[[-6, -9, -11, -8, 32, 31, -24],
 [0, -15, 0, -14, 37, 17, -21],
 [-13, -20, -3, 5, 34, 29, -7],
 [9, -18, 8, -2, 39, 25, -14],
 [21, 1, 7, -24, 38, 32, -14],
 [-12, -3, -7, -1, 19, 1, -11],
 [1, -16, -9, -2, 32, 25, -20],
 [-4, -21, 12, -5, 32, 32, -28],
 [0, -14, -5, 2, 33, 22, -19],
 [29, -20, 9, -7, 33, 21, -27],
 [1, -27, -5, -13, 37, 25, -19]] ==> 25

[[6959, 1037, 8517, 5484, 5760, 6665],
 [5611, 7828, 3434, 4318, 4299, 3994],
 [2905, 5091, 4720, 7993, 6788, 4687],
 [9371, 4881, 4139, 2054, 1476, 5727],
 [6777, 3306, 5421, 3491, 4143, 6155],
 [6475, 4356, 5423, 1591, 3793, 9164],
 [7461, 4156, 4248, 1040, 2038, 8289],
 [2151, 7183, 3376, 7245, 7508, 2177],
 [5949, 5247, 3911, 3999, 3087, 5913]] ==> 3087

[[499, 817, 705, 536, 705, 626, 499, 396, 529, 442, 576],
 [549, 525, 566, 711, 607, 564, 598, 534, 663, 702, 734],
 [588, 563, 545, 671, 628, 492, 671, 561, 671, 699, 647],
 [665, 551, 622, 608, 399, 643, 691, 642, 618, 552, 520],
 [663, 382, 644, 445, 654, 537, 536, 507, 500, 526, 581],
 [576, 785, 664, 471, 750, 609, 565, 530, 567, 370, 619],
 [129, 475, 460, 494, 201, 599, 778, 475, 929, 339, 902]] ==> 339

[[493, 34, 446, -574, -113, 366, -113, 458, -26, -381, -621, 138],
 [-146, 35, 249, 220, 458, 664, -200, 504, 729, -419, 379, -236],
 [-137, -21, 333, 118, 404, 643, -293, 621, 675, -606, 301, -210],
 [-49, -138, 100, 653, 477, -439, 728, 569, -219, 572, 170, 846],
 [725, 99, 397, -574, -171, 211, 43, 343, -200, -203, -783, 249],
 [-37, -101, 63, 762, 547, -413, 792, 546, -151, 608, 206, 781]] ==> 206

[[-171, 5, 906, 767, 264, 854],
 [30, 128, 55, 724, 879, 130],
 [405, 497, 493, -231, -387, 545],
 [456, 2, -33, 591, 294, -630],
 [613, -340, 767, 750, -418, -158],
 [623, -3, -101, 537, 353, 450],
 [-134, -103, 105, 604, 605, -21],
 [612, -586, -196, -525, 689, 592],
 [747, 153, 202, 672, 117, -170],
 [-345, 722, 251, 622, 374, -216],
 [573, 969, 251, 18, 163, -311]] ==> 163

[[2, 2, 2, 2, 2, 3, 3, 2, 2, 4, 2],
 [3, 2, 4, 3, 2, 5, 5, 2, 6, 2, 4],
 [2, 2, 2, 2, 2, 3, 3, 2, 2, 4, 3],
 [2, 3, 2, 2, 2, 2, 3, 3, 2, 9, 2],
 [2, 2, 2, 2, 2, 2, 6, 2, 5, 3, 3],
 [1, 2, 1, 2, 2, 2, 4, 2, 3, 8, 3],
 [2, 2, 2, 2, 2, 2, 4, 2, 6, 4, 3],
 [2, 2, 2, 2, 2, 2, 4, 2, 3, 3, 2],
 [1, 2, 2, 2, 3, 3, 4, 2, 4, 2, 2]] ==> 2
---
[ -4 -30 -26  32  38  42]: 32

[[-24 -57  52 -34 -19]
 [-24   1  28 -47  28]
 [-24 -28   3 -25  -8]]: 3

[ 0 34 15 57  4 -5]: 57

[ 23 -44 -16 -14 -48]: -16

[ 42 -39  43  59   2 -47 -24]: 2

[-49   1  32  35   9  14  -8]: 9

[[ 27  28 -39  42]
 [  8   8  38 -36]
 [  4  16 -53  16]]: 16

[[-27 -38 -26  -3  -6]
 [ 41  38  37  38  -6]
 [ 44  51 -49  17 -32]]: -49

[[  6  40   5 -44]
 [ -7  10 -19   5]
 [ 27 -24  19 -18]]: -24
---
7  6  5  9  2  5 value 6

52  77  22  48  75  27  96
50  56  54  52  55  53  47
value 75

363  392  234  156  781  755 value 392

2896  6124  6530  3645  8778 value 6124

8  5  7  2  9  4 value 7

6691  6483  5612  9684  5977  3086 value 6483

 24   -1  -44   45   46 value 24

632  822  218  606 value 606

370  218  941  744
628  364  882  418
value 744

 31   30  -47   40   14   21  -12 value 30
---
array([ 0.01,  0.08,  0.10,  0.17, -0.10]) yields 0.10
array([-105.5,  -48.7,  105.8,  126.8]) yields -48.7
array([-0.13, -0.10,  0.13, -0.20, -0.11, -0.05]) yields -0.20
array([  33.54,  102.27,   40.04,   -9.34, -123.54]) yields 40.04
array([ 11.47, -10.34,  12.56,  17.77,  16.73]) yields 12.56
array([-13.411,  14.034, -15.715,  -1.357,   5.655,  16.630]) yields -1.357
array([ 14.00,   3.21,  -8.80, -11.00]) yields 3.21
array([ 1.4, -0.6, -0.7, -1.1]) yields -0.6
array([ 0.1, -1.6, -1.9, -1.3,  0.2,  1.2, -0.2]) yields 0.2
---
[[-47   7 -17 -38   5  -6]
 [-27   9 -14 -38 -14  29]
 [ -8 -13 -22 -32  38 -40]] ans = -27

[[ 29  13  -9 -19   9]
 [-25 -45 -33 -55  32]] ans = 29

[[-57  21  31  20 -49 -33 -17]
 [ 15   7  16  25  -2  17 -21]] ans = -57

[[-52   9 -12  -1]
 [ 11  11 -19   0]
 [-45   9  -5  -3]] ans = 11

[[-20 -35   4 -10 -19]
 [-43  27  14   2  23]
 [ 25 -26   4   3  20]] ans = -43

[[-15 -44  28  15  -7 -10 -12]
 [-16   3 -18  20  -8  29 -23]] ans = -15

[[-30  13 -42  36 -36]
 [-34  19 -34 -32   8]] ans = -30

[[ 35  10 -44   1]
 [ -5  18  44  39]] ans = 35

[[-13  15  17  16  47  27 -48]
 [-15   4  -4   7  52   5 -51]] ans = -13
---
[[ 49 -30  16  24  14 -22  30]
 [-12   6 -14  31   1  14  -5]
 [ 12   4 -13   5  17   0  20]] yields -13

[[-5 20 -2 55]
 [-3 12 -2 37]
 [-1  6 -1 17]] yields -1

[[ -9  -9  -5 -35  -7]
 [ 11  -6  16  29  19]
 [ 10 -53 -53  -3   9]] yields -53

[[-50 -49 -41 -27 -12  -2   4]
 [-28 -30 -27 -17  -3  16  34]
 [-25 -31 -30 -27 -23 -20 -19]] yields -30

[[ 53 -32  -1 -12  43  21  10]
 [ 17 -11  -9  -3   2   9  -4]
 [ -6 -23   0  -5 -24   5   8]] yields 0

[[  1  -8   3  -6]
 [-54  -1 -52 -27]
 [  3   1   3   2]] yields 3

[[  6 -38  15  48   3]
 [  8 -11   5   7 -16]
 [ 12  11   4 -21  26]] yields 4

[[-20   8 -19   8 -16   9]
 [ 35  -9 -13   6  -8  14]
 [-24  10 -21  -3 -22  49]] yields -21

[[  2  25  37 -33  30  -8]
 [ 21  53  41 -40   2 -31]
 [  8  34  43 -37   3 -19]] yields 43
---
[[-48, -5, -32, 12],
 [8, 37, 16, -29],
 [-2, -1, -1, 1]] ans = -2

[[27, -39, -12, 21, 21],
 [25, 48, -12, -12, 15],
 [55, -28, -25, -4, -6]] ans = 55

[[6, -39, 0, 59],
 [0, -41, -38, 56],
 [12, -37, -28, 0]] ans = 12

[[17, 1, 10, 17, -3, 13],
 [12, -34, 13, -6, -6, -51],
 [2, 7, 1, -34, 21, 16]] ans = 2

[[-4, -19, 20, -24, -5, -24, 0],
 [-1, -22, 13, -19, 9, -32, 18],
 [-2, 19, 13, 47, -21, 11, 23]] ans = -2

[[6, 29, -21, 0, 1],
 [-22, 54, 5, -5, -13],
 [-40, -23, -21, 8, -30]] ans = -40
